These are the activations of a small neural network, seen along a few directions. Each row is one input.
In each table, some parts of the input vary, and every possible input appears once, in random order.
A made-up example of a description, with smaller parts first: one of 8 places around a ring, together with either a single point or (one of 2 separate values, together with one of 4 places along a line) or one of 11 places around a ring.
Shared parts are said once, and a part with two or three values counts as separate values.

Other details of the inputs shift rows strongly along three fixed directions, in all tables alike. That doesn't count.

Rows:
r1: [ 104,  226,  -59,  244,  -95,  143, -330,  -63, -255, -141, -160, -360]
r2: [  19,  -63,   11,  159,  401,   29,   45,  -20,  170,   61, -172,   66]
r3: [ 438,  295,  -12, -213,  353,   -2,  -81,  -69, -462,  256, -222, -406]
r4: [ 169, -146,  -51,  647,  654, -110,  319, -158,  421,   26,    4,  298]
r5: [-236,  -67,  159, -815, -669, -263,   33,  377,  -35,  253,  455,  185]
r6: [-263, -154,  316, -391,   96,  -87,  596,  157,   37,  206, -264,  137]
r7: [-431, -184,  -83,  118, -756, -305, -219,   51,  251, -117,  596,  320]
r8: [  87, -227, -134,   19,  -66,  150,  328,  109,  287,  -84,  592,  390]
r9: [ 109, -226, -278,  158,  -53, -102,  300,  -12,  120, -106,  565,  419]
r10: [   1,    3,  -80,  668, -175,  110, -720, -259,   97, -296,  500, -304]
r11: [ 250,  207,  -71, -284,  154,  146, -465,  -68, -268,  148,   59, -208]
r12: [-193,   69,  179, -365, -161,   87,  414,  177,  -36,  -21, -250,  109]
r13: [ -87,   72,  152, -275,  157,  170, -272,  -75, -372,   28, -433, -328]
r14: [-178, -159,  -84,  405, -180,   10, -156, -129,  459, -142,  471,  338]
r15: [   6, -235,  154,  203,   11,  -11,  -19,   44,  545,  -22,  223,  188]
r16: [-479,  -62,  162, -514, -824, -101,   85,  376,   38,    2,  133,  166]
r17: [-205, -127,   78, -327, -483, -534,  162,  246,   29,  123,  -65,  -37]
r18: [ 175,   47,   40,  145,  691,  -49,  784, -113,  -38,  118, -629,  235]
r19: [ 148, -149,   34,  154,  458, -260,  404,  -60,  257,  133, -310,  167]
r20: [  44,  174,  -49,  172, -100,  112, -353, -145, -256,  -17, -163, -423]
r21: [ 128,  -52,  -48,  529,  520,  111,  395, -186,  425,  -98,  -17,  420]
r22: [ 145,  134,  -73,  395,  364,  -45,  603, -120,  124,  -86, -197,  111]
r23: [ -27,   99,  -39,  109, -103,  -80, -321,   69, -144,   11,  -85, -365]
r24: [ 320,  214, -109, -105,  142,   57, -513, -158, -285,   82,  122, -259]
r25: [ -25,   90,  221, -354,  181,  246,  202,   59, -237,  218, -585, -209]
r26: [  33,  261,  -97,  127,  -64,  211, -384, -150, -260, -255, -179, -232]
r27: [ 168,  -80, -229,  -15, -122,  -85,  285,   71, -176,  -36,  316,   59]
r28: [  21,  -26,    7,  492,  -66,  370, -827,  -75,  369, -233,  427, -204]
r29: [-275, -139,  157, -736, -295, -376,  193,  283,  -72,  226, -395,   58]
r30: [ 227,  108, -176, -454,  119,  332, -162,    2, -565,   18, -222, -260]
r31: [-206, -132,   56,   72,  -64, -206,   54,  -49,   21,  -15,   87,  122]
r32: [  12,  230,  -54,   33,  -24,  332, -379, -110, -187, -242, -200, -193]
Description of these inputs: one of 4 places along a line, together with either one of 2 separate values or one of 6 places along a line.
Changing only the place on the line of 4 turns r21 into r18. The same change can be made to r29. Which row results? -> r19
Which other rows does r6 become when the place on the line of 6 takes its other values? List them by row number. -> r12, r15, r16, r25, r28
Which other rows does r30 become when the choice among 2 separate values takes its other values? List them by row number. -> r11
Which other rows does r3 become when the choice among 2 separate values takes its other values? List them by row number. -> r27

Rows:
r33: [ -20,  -34, -101,   -6, -134, -200,  279,   11,   59,    8,  333,  299]
r34: [ 305,    9,   -2,  202,  465,  272, -200, -128,   34,    7,  -23, -141]
r35: [ -78, -166,   34, -199, -122, -141,   61,  141,  120,   73,  207,  177]
r36: [ 137,  191,  189, -271,  463,  307,  198,  -32, -321,   95, -772, -355]
r37: [ -48,   98,  -89,  335, -217,   34, -592,  -77,   29, -180,  100, -215]
r38: [  28,  121,  -43,  289,   23,  118, -636, -218, -140, -123, -170, -354]
r39: [-232,  -95,    2,  254, -444, -292, -283,  -20,  276, -186,  389,  109]
r40: [ 136,  149,   46,   77,  299,  118,  114,  -88, -201,  -42, -440, -267]
r41: [ 207,  -17,   48,  571,  631,  295, -158, -312,  280,  -61, -177,  -21]
r42: [ 495,  127, -115,  502,  685,  258, -129, -279,  -54,  -32, -114, -259]
r43: [ 236, -107,   33,  332,  341,   49,  207,  -86,  406,   55,  258,  257]
r44: [   4,   11,   15,  308,   59,  369, -369, -147,   76, -176,   22, -118]
r45: [  45, -165,  -28,  636,  399, -142,  342, -217,  435,  -43,   69,  335]
r46: [-131,    1,  -34, -503, -164, -317,  536,  161, -253,  172,  -66,  205]
r47: [-258, -141,  150, -218, -106, -100,  325,  113,   93,  108, -179,  190]
r48: [-128,   51,  165, -320,   33,   95,  -41,   34, -242,  131, -519, -205]
r49: [ 122, -173,    2, -157,  453, -111,  680,   61,  166,  198, -141,  299]
r50: [  77,  105, -211,  -86, -302,  106, -692,  -29, -345, -114,  139, -412]
r51: [-194,  142,  111, -409, -335, -156, -206,  110, -386,   51, -415, -374]
r52: [ -35,  -42,   87,  -11,  252, -176,  758,   36,   48,   50, -334,  170]
r53: [ 250,  186, -166,  185,   22,  260, -528, -142, -281, -152,  115, -321]
r54: [ 167,   47,  -70,   56,  -52,  288, -470,  -53,    5,  -63,  229, -215]
r55: [-129,  -46,   69, -465, -309,  -89,  199,  218,  -81,  119,   95,  162]
r56: [ 123,  -29,  -69, -130,  418, -197,  747,  -21,  -84,  159, -172,  295]
r57: [-301,  -35,   17, -251, -383, -276,  350,  237,  -57,   19, -110,  125]
r58: [ -21, -104,   37,  146,  336, -125,  705,  -37,   90,   67, -306,  237]
r59: [ 417,  171,   -4,  147,  546,  393,  -82, -184,  -81,   40, -200, -151]
r60: [ -19,   28,  -62, -183, -319,  188, -601,   46, -166, -109,  256, -137]
r61: [   9,  123,   -7,  129,    1,  175, -360, -117, -255,  -76, -278, -351]
r62: [ 118,  138, -166,  -32, -149,  122, -514,  -44, -353, -113,   73, -272]
r63: [ 158,  -19, -183,  490,   23,  -41,   14, -190,  299, -135,  594,  324]
r64: [ -83, -200,    7,  512,   13,  132,  -46, -119,  488, -194,  370,  305]
r65: [ 264,  229,   46, -386,  385,   35,  226,   29, -557,  274, -694, -424]
r66: [-102, -107,  -49, -230, -241, -336,  167,  155,  -87,   88,  117,   95]
r67: [ 302,   -9, -201,  452,  534,   33,  194, -264,  145,  -74,  182,  230]
r68: [ -3, -87, -29, -50,  19,  -7, 173,   1, 180,   0, 336, 323]
r69: [ 254,   68,  105, -242,  558,  150,  271,    5, -189,  226, -463, -161]
r70: [-144,  -64,   41, -598,  -69, -165,  375,  171, -146,  180,  -85,  238]
r71: [-111,  116,  143, -389,    5,  105,   16,  153, -240,  129, -542, -223]
r72: [-328,    1,  105, -339, -513,  -76, -238,  217,  -32,   11,  -54,  -49]
r73: [  49,   57,   44,  423,  291,    3,   62, -142,   99,   41,  100,  -69]
r74: [-260,  -74,  -26,  126, -395, -279,   41,  114,  188,  -63,  189,  184]
r75: [-141, -128,  -60,  -91, -331,  -56, -108,   61,  169,  -83,  567,  309]
r76: [-127, -169,  110,  281,    1, -157,   32,  -56,  504,  -91,  238,  285]
r77: [-289, -155,  102,   55, -481,  -92, -169,   97,  329, -157,  400,  177]
r78: [ -98,  -86,   35, -420, -311, -127,  180,  194,   34,  153,  140,  123]
r79: [ -53, -106,   71,  134,  322, -211,  646,  -43,  116,  124, -335,  237]
r80: [  75,  147, -118, -406, -143,   56, -285,   63, -538,   61, -243, -454]
r81: [ -79, -108,  -80,  572,   -7, -229,  -20,  -98,  469, -142,  300,  280]
r82: [ 245,   46,  112,  440,  599,  277,  -22, -246,  227,  -62, -239,  -86]
r83: [ 205,  131, -106,   66,   60,  110, -117,  -68, -212,  -27,   25, -134]
r84: [ -78,  -74, -104, -258, -282, -252,  237,  149,  -89,   70,  152,   64]
r85: [ 247,  155, -148,  273,  -24,  179, -382, -139, -108, -120,  228, -152]
r86: [ 273,  -40,  -25,  235,  529,  176,  298, -112,  196,   11,   68,  217]
r87: [ -97,  -66,  -89, -265, -374, -255,  199,  160,  -68,   80,  200,   74]
r88: [ -78,  185,   46, -333,  -39,  139,  -55,   25, -562,   55, -642, -422]
r89: [-147, -152,   33,  -71, -486,  -92, -230,  149,  231,  -28,  575,  164]
r90: [-184,  -65,  125,   23, -244,  -52, -257,   28,  220,  -88,  142,   26]
r91: [-158,   12,  -89,  295, -403,  -37, -379,   15,  120, -207,  288,  -29]
r92: [-397,  -35,  230, -422, -380, -197,  125,  242,  -42,  206,   74,   12]
r93: [ 179,  211,  -50,  -78,  -38,  358, -599, -117, -211,  -57,  109, -257]
r94: [ 135, -152,   64,  591,  466,  133,  342, -179,  567, -150,  152,  321]
r95: [-191,   59,  -20, -112, -290,  -79,   79,  136, -136,  -44, -129,  -50]
r96: [ 118,    4,  -73,  207,   50,  180, -196, -121,  198, -102,  445,  175]
r97: [  31,  140,  -98, -336, -378,  -29, -284,   89, -374,   58,  -23, -328]
r98: [-250,  -72,   77, -172, -276,  -43,  124,  189,  132,  -23,    1,  148]
r99: [-205,  -73,   64,  -17, -267, -262,  244,   90,   85,  -39,   32,  111]
r100: [-288,  -65,   87, -229, -323,  -44,  168,  217,   95,  -16,   -9,  146]
r101: [ -65,   50,  -25, -228, -476, -190, -205,  144, -182,   48,  188, -131]
r102: [ -19,  144,   35,   56,  -43,  209, -708,  -66,  -54,  -91, -183, -336]
r103: [ 191,  -26,   27, -239,  447,   70,  472,   36,  -34,  205, -283,   26]
r104: [-214,  -42,  117, -200, -184, -319,  378,  120,  -31,   73, -223,   66]
r105: [-125, -106,  -22, -281, -268, -350,  259,  192, -103,  108,  117,  105]
r106: [  51, -111,  -89,   38,  -97,  108, -243,    8,  150,  -73,  369,   35]
r107: [  29,  -37, -189,  244, -295,  -19, -330,  -38,   25, -201,  541,   68]
r108: [ -77, -151,  163,   28,  429, -154,  531,  -47,  261,  171, -370,  287]
r109: [  59,  184,  131, -225,  343,  189, -100,   -1, -230,  141, -707, -334]
r110: [ 249,   97,  -88,  149,  192,  388, -524, -142, -118, -126,  113, -208]
Changing only one part turns r106 into r80. The same change can be made to r41. Which row results? -> r45
Changing only one part turns r57 into r98. The same change can be made to r58. Which row results? -> r64
What do these inputs look like to the network? -> one of 2 separate values, together with either a single point or (one of 3 separate values, together with one of 6 places along a line) or (one of 4 places along a line, together with one of 5 places along a line)
Which other rows does r103 become when the choice among 2 separate values takes its other values? List them by row number. -> r84
Which other rows does r39 become when the choice among 3 separate values takes its other values? List them by row number. -> r38, r81
A walk changes only the place on the line of 6. It starts at r76 and steps to r90. List the rest of the walk in order. -> r82, r77, r94, r36

Rows:
r111: [-141,  -54, -172,  488, -488,  124, -898, -186,  216, -331,  535,   -4]
r112: [  84,  136,  165,   53,  546,  132,  417,  -68,  -68,   88, -549,   -1]
r113: [ -21,   18, -106, -446, -528, -364,  405,  211, -147,   42,  237,  295]
r114: [  67,   65,   64, -165,  468,   90,  288,  -67, -262,   55, -764, -113]
r115: [   2,   29,   45, -159,   73,  -96,    9,  -15, -231,   75, -404,  -97]
r116: [-138,    6,  186, -781, -298,   42, -155,   96, -368,  110,  -81, -197]
r117: [  84,    5,    2, -172,   42,  212, -261,   91,   35,   66,   72,  -31]
r118: [-337, -280, -167,  270, -581, -485, -109,    2,  546, -138,  787,  492]
r119: [ 183,   59,  -21,  521,  175,  365, -413, -160,  104, -245,   -4, -274]
r120: [ 327,  -54,   36,  265,  501,  355, -113, -236,  224,  -64,  156,   37]
r121: [-189,  127,   76,  -89, -404,   93, -424,   24, -199,   -9,  -33, -197]
r122: [  65, -102,    2,   16,  418, -351,  477,   -7,   86,  133, -231,  184]
r123: [ -22, -126,  -28,  258,   12, -249,  324,    2,  374,   80,  229,  171]
r124: [  11, -172,   35,  336,  224,  -72,  603,  -55,  398,  101,  -47,  291]
r125: [ 301,  206,  -61,  674,  529,  221, -345, -371,  209,  -61,   99, -153]
r126: [-150, -133,  141,  109,  -76, -301,  425,   75,  238,   59,  151,  376]
r127: [ 293,  204, -271,  110, -127,  225, -510,  -68, -258, -219,  363, -268]
r128: [-252,   95,  162, -626, -206,   36,  291,  282, -374,  112, -656, -300]
r129: [-605, -130,   82,  -73, -887, -233,  -31,  251,  341, -210,  602,  391]
r130: [  84,  -53, -169, -115,  265,  -45,  563,  -20, -253,  173,  -28,  183]
r131: [-219,  140,   -5, -299, -264,  204, -466,   41, -358, -152, -387, -355]
r132: [  19, -237,   45,  147,  229, -389,  675,   88,  333,  124,   52,  248]
r133: [ -30, -174,  107, -305,  109,  -92,  518,  151,  264,  193,   74,  379]
r134: [  52,  172, -221, -254, -367,  127, -444,   47, -543,  -73,  200, -312]
r135: [-175,  166,  124, -565, -318, -201, -301,  210, -512,  116, -272, -412]
r136: [ 375,   41,    3,  729,  454,  309, -265, -288,  189, -137,   11, -224]
r137: [ 331,   47,  -53,   72,  499,  341, -261,  -32,   18,  109, -113, -109]
What do these inputs look like to the network? -> either one of 4 places along a line or one of 5 places along a line or (one of 3 separate values, together with one of 6 places along a line)
A walk changes only the place on the line of 5. It starts at r116 and steps to r120. List the rest of the walk in order. -> r133, r117, r137
A walk changes only the place on the line of 6. It starts at r129 and steps to r112. List the rest of the walk in order. -> r121, r126, r125, r135
List by row number the other inputs of the same sort as r130. -> r113, r127, r134
